Each row below holds a small network's activations on one input, seen along a few directions.
Each table varies a few parts of the input and shows all the possible inputs, shuffled.
Descriptions start from the smaller parts, as in this example, which fits no table here: one of 5 places around a ring, together with either a single point or one of 11 places around a ring or (one of 3 separate values, together with one of 4 places along a line).
Shared parts are said once, and a part with two or three values counts as separate values.
(in the rows, 128 means zero)

Other details of the inputs shift rows strongly along two fixed directions, in all tables alike. That doesn't count.
To show where, the next rows are all for the same input, with only those details redrawn:
[151 135 124 102 146 118 139 140 135 110 101 158 122 125]
[109 146 118 100  31  98 111 140 121 167  47  65  80 121]
[153 155 117  86 156 100 118 184 116 121  64 169 116 117]
[140 118 134 115 111 130 155 110 147 113 124 127 123 123]
[151 154 116  83 162  98 119 191 117 124  63 173 119 117]
[148 122 132 112 134 129 154 115 144 108 125 146 124 126]
[153 131 127 101 153 114 142 148 135 110 105 165 128 120]

A family of inputs:
x1: [124  68 144 131  75 162 148  81 163 145 150 104 127 145]
x2: [113 180 125 109 183  93  83 196  97 143 126 154 118 149]
x3: [103 131 166 125 124 116  97 153 137 150  79 141 133 139]
x4: [146 122 143 119 122 160 111 133 106 147 162 156 124 135]
x5: [154 158 122 124 158 120 110 116 125 135 176 115 141 112]
x6: [131 150 173 142 158 143  95 158 113 137 146 174 131 133]
x7: [157 147 135  92 158 149 119 152 123 119 125 155 118 118]
x8: [178 139 130 123 222 141 140 113 155  92 198 160 176 131]
x9: [ 85 120 132 141  92  98 152  96 159 137 148  80 132 165]
x10: [ 77 161 130 120  59 100  87 146 128 177 104  46  93 156]
x11: [ 78  99 113 165 125 129 127  94 111 128 148  54 109 137]
x12: [118  99 114 144 116 163 133  84  93 114 124  80  99  96]
x13: [135 155  81 118 205  99  80 166  67 113  86 117 134 102]
x14: [144 135 113  89 140 109 100 196 111 135  66 189 133 142]
x15: [102 108 133 204 116 182 150  79 136 128 178 142 135 116]
x16: [ 96 111 141 159  85 100 164  93 165 121 178  85 149 159]
x17: [140  93 150 122 122 159 176  78 165 116 163 112 129 120]
x18: [136 121 129 150 108 113 164  52 161 129 167  74 153 137]
x19: [147 150 124  80 144 138  83 205  98 145  86 173 126 141]
x20: [127  94 133 134  44 121 139 121 139 140 133 112 133 142]
x21: [139 115  91 197 132 158 162  61 140 121 197  92 139 100]
x22: [180 133 118 138 216 107 162 114 157  75 192 179 192 129]
x23: [ 85 139  79 135  29 148  94 145  76 184  68  91  96 104]
x24: [136  87 155 172 237 174 140 122 106  70 174 191 157 127]
x25: [142 105 172 150 200 134 148 121 164  84 166 217 172 153]
x26: [107 100 176 176  63 123 142  89 166 125 153 115 152 143]
x27: [147 152 117  81 156  96 116 192 114 123  62 172 119 116]
x28: [127  64 119 156 136 191 151  76  98 101 174 122 135 129]
x29: [110 160 110 115  73  85  99 124 131 187  65  32 114 125]
x30: [ 77 115  93 186 104 145 151  86 141 138 185  88 111 132]
x31: [114 145 123 110  18  88 115 146 119 157  62  69  99 111]
x32: [152 143 141 110 135 154 126 122 112 126 163 141 115 108]
x33: [114 130 174 140 120 149 105 122 143 141 141 138 126 144]
x34: [ 96 120 138 130 134 112 146 114 159 134 147  97 137 162]
x35: [130 142  84 133 147 157 133 144  97 115 122 166 119  80]
- What do these inputs look like to the network? => one of 5 places around a ring, together with either one of 2 separate values or one of 5 places along a line
- Change only the choice among 2 separate values in x12. List by row number the other rows that result. => x35

A family of inputs:
x36: [138 116 167 136 153 127 149 108 165 111 186 153 152 149]
x37: [126 100 133 150 121 168 131  89 115 126 145 117 119 114]
x38: [131 155 121 100 123 125  91 187  99 152  81 162 116 125]
x39: [116 114 156 142 103 108 148 106 160 124 144 118 137 150]
x40: [ 99 112 125 159 134 152 136 101 124 122 155 104 119 128]
x41: [114 100 127 144 118 167 143  98 120 124 139 120 110 117]
x42: [143 146 103 138 175 121 124 132 120 114 146 138 144 113]
x43: [133 114 142 156 162 155 142 103 143 117 201 154 151 145]
x44: [124 140 113 107 118 115 101 190  95 138  65 163 118 126]
x45: [111 117 133 156 133 155 121 101 114 126 170  95 122 126]
x46: [143 126 127 124 180 164 119 138  99 115 138 167 126 114]
x47: [140  99 132 132 173 120 173  90 158  89 179 134 159 147]
x48: [115 119 133 159 111 136 124 109 136 138 156 115 136 141]
x49: [126 135 118 110 136 130 116 177 113 132  93 180 124 128]
x50: [125  95 131 165 187 159 155  95 123  86 186 144 148 129]
x51: [124 134 110 147 117 132 131  97 126 130 166  85 127 116]
x52: [152 138 101 123 156 130 135 144 112 116 112 152 132 100]
x53: [131 143 118 109 157 139  90 177  78 134  90 151 110 110]
x54: [143 159  91 102 160 111 118 181 101 125  79 166 115 102]
x55: [134 122 107 152 173 138 164  99 143  98 184 137 142 119]
x56: [143 114 136 130 172 122 152  94 159 105 173 130 158 141]
x57: [109 123 154 116  37 117 132 114 158 151  96  96 103 139]
x58: [108 151 107 142  77 123 112 103 118 159 130  54 107 115]
x59: [124 133 122 144 182 141 106 140 103 116 135 142 134 122]
x60: [158 115 114 140 152 150 156  91 133 106 166 142 140 107]
x61: [125 140 110 129  64 137 125  98 118 158 120  71 100 105]
x62: [120 120 161 141 106 114 134 101 163 135 149 116 140 148]
x63: [107 140 130 120  75 107 117 101 138 162 119  52 112 141]
x64: [141 106 129 114  99 124 158  97 149 116 124 103 125 133]
x65: [130 147 116 106 122 118  88 186  98 147  70 162 119 123]
x66: [104 138 103 153  72 118 124 101 122 151 120  54 114 111]
x67: [153 162  96  99 161 116 103 180  89 130  93 152 120 100]
x68: [133 134 154 129 160 105 133 149 152 118 129 168 153 143]
x69: [153 111 168 116 128 141 150 114 161 110 163 163 141 141]
x70: [130 122 134 103  61 120 131 105 141 151 112  67 106 131]
x71: [100 106 120 144  66 147 122 104  99 145  99  76  95 115]
x72: [141 149 115  79 140  99 120 180 126 129  64 151 117 128]
x73: [146 125 151 106 130 114 138 151 145 107 106 173 136 139]
x74: [148 150  92 106 156 110 120 171  96 120  83 158 122 103]
x75: [142 156 113  80 131  92 104 189 115 139  42 137 120 121]
x76: [139  90 136 155 166 181 155  92 122  98 167 154 139 113]
x77: [ 86 121 122 156  52 116 117 117 122 160 118  73 113 143]
x78: [135 142 158 121 158 114 125 142 149 128 145 162 143 148]
x79: [122 116 131 133 122 114 147  97 153 127 142  94 142 138]
x80: [151 149 119  83 144  97 109 171 123 131  70 143 125 126]
x81: [127 130 134 104  58 123 129 102 142 157 107  66 104 131]
x82: [122 128 123 149 188 144 118 142 105 109 136 151 141 119]
x83: [ 94 131 130 148  61 126 104 119 121 166 132  73 111 140]
x84: [120 107 133 158 159 148 155 113 147 109 183 161 150 147]
x85: [ 92 123 127 158  62 126 116 116 128 160 122  80 122 136]
x86: [133 111 131 127 172 121 167 102 163 102 169 138 149 145]
x87: [102 137  98 147  73 109 126 106 115 145 116  57 110 116]
x88: [142 118 137 122 169 124 150 102 152 109 180 126 151 143]
x89: [142 152 145  93 122  99 102 179 130 135  69 163 125 133]
x90: [148 158 151  87 132 110 106 179 131 135  86 171 127 136]
x91: [144 148 145  95 136 104 111 186 133 126  70 178 135 132]
x92: [146 100 143 136 144 166 148 113 136 110 184 171 144 131]
x93: [124 136 150 122 158 104 137 151 156 119 130 169 141 149]
x94: [137 119 128 127 140 143 127 153 121 123 117 175 139 124]
x95: [ 91 139 127 151  82 143  97 105 104 161 125  57 101 124]
- Changing only one part turns x88 into x36. The same change can be made to x63. Which row results? => x78
- Changing only one part turns x69 into x70. The same change can be made to x93. Which row results? => x86
- What do these inputs look like to the network? => one of 2 separate values, together with one of 5 places around a ring, together with one of 6 places along a line
- Change only the choice among 2 separate values in x59. List by row number the other rows that result. => x37
- Change only the place on the line of 6 in x45. List by row number the other rows that result. => x40, x50, x59, x82, x95
- Change only the choice among 2 separate values in x84. List by row number the other rows that result. => x49
